Each row below holds a small network's activations on one input, seen along a few directions.
In each table, some parts of the input vary, and every possible input appears once, in random order.
A made-up example of a description, with smaller parts first: one of 8 places around a ring, together with either a single point or one of 9 places along a line or (one of 3 separate values, together with one of 6 places along a line).
Shared parts are said once, and a part with two or three values counts as separate values.

Other details of the inputs vary at random and push rows far along three fixed directions, the same in every table; ignore that.

Rows:
r1: [ -2  28  -1 -56 -53  64  20 -12  64 -15 -77  54  72 -17]
r2: [  1 -15  -4  -2  30 -21  -6   7 -18   6  48 -35 -32  29]
r3: [-47   8  24  25   7  66  62  34 -39  15   3   1   1 -16]
r4: [ 10 -18 -39 -77  -3  50 -18 -25  50 -80  11 -57  13  74]
r5: [-57   4  17  19  10  59  61  37 -36  18  -3  -5  -7 -23]
r6: [ 55 -18  18  14   1 -74 -35 -43  15  34 -15  43   5 -42]
r7: [-47  19  21  25   7  67  57  34 -37  15   6   5  -8 -12]
r8: [ 21 -41  -6   8  12 -18  12 -19 -25 -40  24 -15 -39 -11]
r9: [-43  42   4  36  -3  41  55  54 -35   4  -5  -5 -13 -18]
r10: [  8 -15 -39 -72  -2  48 -17 -28  55 -77  12 -57  12  80]
r11: [ -4  53  18 -64 -33  68  -4   1  75  25 -66  28  71  18]
r12: [ 47  -5  26   0  14 -68 -52 -14   9  79  13  26  30 -14]
r13: [  4  37  23  21 -25 -10  27  22  -6  63 -54  73  32 -72]
r14: [  4   2  -5  19   4 -37 -11   6 -21 -16  37 -37 -36  14]
r15: [ 38 -13  -4   6   9 -27  11  -8 -23 -33  33 -19 -50   3]
r16: [-48   9  -4  26 -13  48  66  27 -42 -21 -15  30 -23 -36]
r17: [ 30   3   4  24   3 -79 -59  -5  14  55 -12  27  24 -22]
r18: [ -8  47  18 -62 -31  71   1  -8  80  25 -62  29  72  11]
r19: [-28  52 -18 -56 -28 117  42  23  37 -56 -34 -31  19  55]
r20: [ 25   2  18  25  -5 -83 -60 -20  10  50 -16  25  16 -23]
r21: [  1   0 -10  25   0 -33 -15   8 -19 -20  31 -34 -37  17]
r22: [ -6 -53 -25   4  11 -22   5 -13 -34 -43  25   0 -30  -8]
r23: [-18 -36 -19  24  22 -25 -11  -6 -22 -25  31 -23 -21  10]
r24: [-17 -37 -19  18  20 -21 -11  -1 -26 -25  28 -22 -19   3]
r25: [  1  53  25  34  -9  -3  14  33   1  90 -49  37  35 -48]
r26: [ 57   2 -27 -76 -39 -17 -60 -42  81 -30 -34  30  48  28]
r27: [-44  33  13  26   4  54  58  52 -32  23   0 -11 -19  -6]
r28: [ 10  -4 -16   6  26 -24  -5   9 -19  -1  40 -41 -32  27]
r29: [ 50 -29  19  14   3 -67 -26 -42  12  29 -15  34  11 -43]
r30: [-12 -29  -9  18   8 -26 -10  -8 -23 -28  29 -32 -27   1]
r31: [ 16 -30  21   5  23 -62 -44 -27  18  71  -3  22  28 -19]
r32: [-44  23  22  26   5  63  53  42 -47  16   3   4 -10  -6]
r33: [ -5 -22 -19  14  32 -19 -11  -8 -17  -9  36 -32 -33  23]
r34: [ -4 -47  -1   2  30  -6  -8  -6 -33  -9  49 -23 -17  16]
r35: [ 37 -16  -7  16   6 -27   6  -6 -24 -33  27 -16 -50   3]
r36: [ 24   0 -25 -78  -9  52 -27 -14  48 -70  30 -46  11  92]
r37: [ 28 -25  -5  12  10 -24   3 -16 -26 -41  24 -13 -53   6]
r38: [ 45  -7 -23 -75 -34 -14 -58 -47  70 -36 -35  33  43  29]
r39: [ 19 -14  18  24  -2 -75 -48 -27  15  47 -14  21  25 -34]
r40: [-56  32   3  40  -4  46  48  47 -38  -4 -16   3 -14 -15]
r41: [-18 -23 -20  23  21 -24 -16  -5 -19 -24  32 -18 -30  13]
r42: [-21  46  36  42 -25  -6  11  14   5  68 -52  48  33 -64]
Each input here is: one of 6 places along a line, together with either one of 2 separate values or one of 5 places along a line.
Question: The inputs of r16 and r1 match in every part but the place on the line of 6. If r42 is changed in the same way as r16 into r1, which row does it become?
Answer: r39
Question: The inputs of r32 and r3 match in every part but the place on the line of 6. If r37 is changed in the same way as r32 into r3, which row does it become?
Answer: r29
Question: Start at r5 and move only the place on the line of 6, one step at a time. The first step leads to r31. Which rows follow, in order?
Answer: r18, r11, r27, r2
Question: Which other rows agree with r30 in the place on the line of 6? List them by row number.
Answer: r4, r5, r8, r22, r24, r34
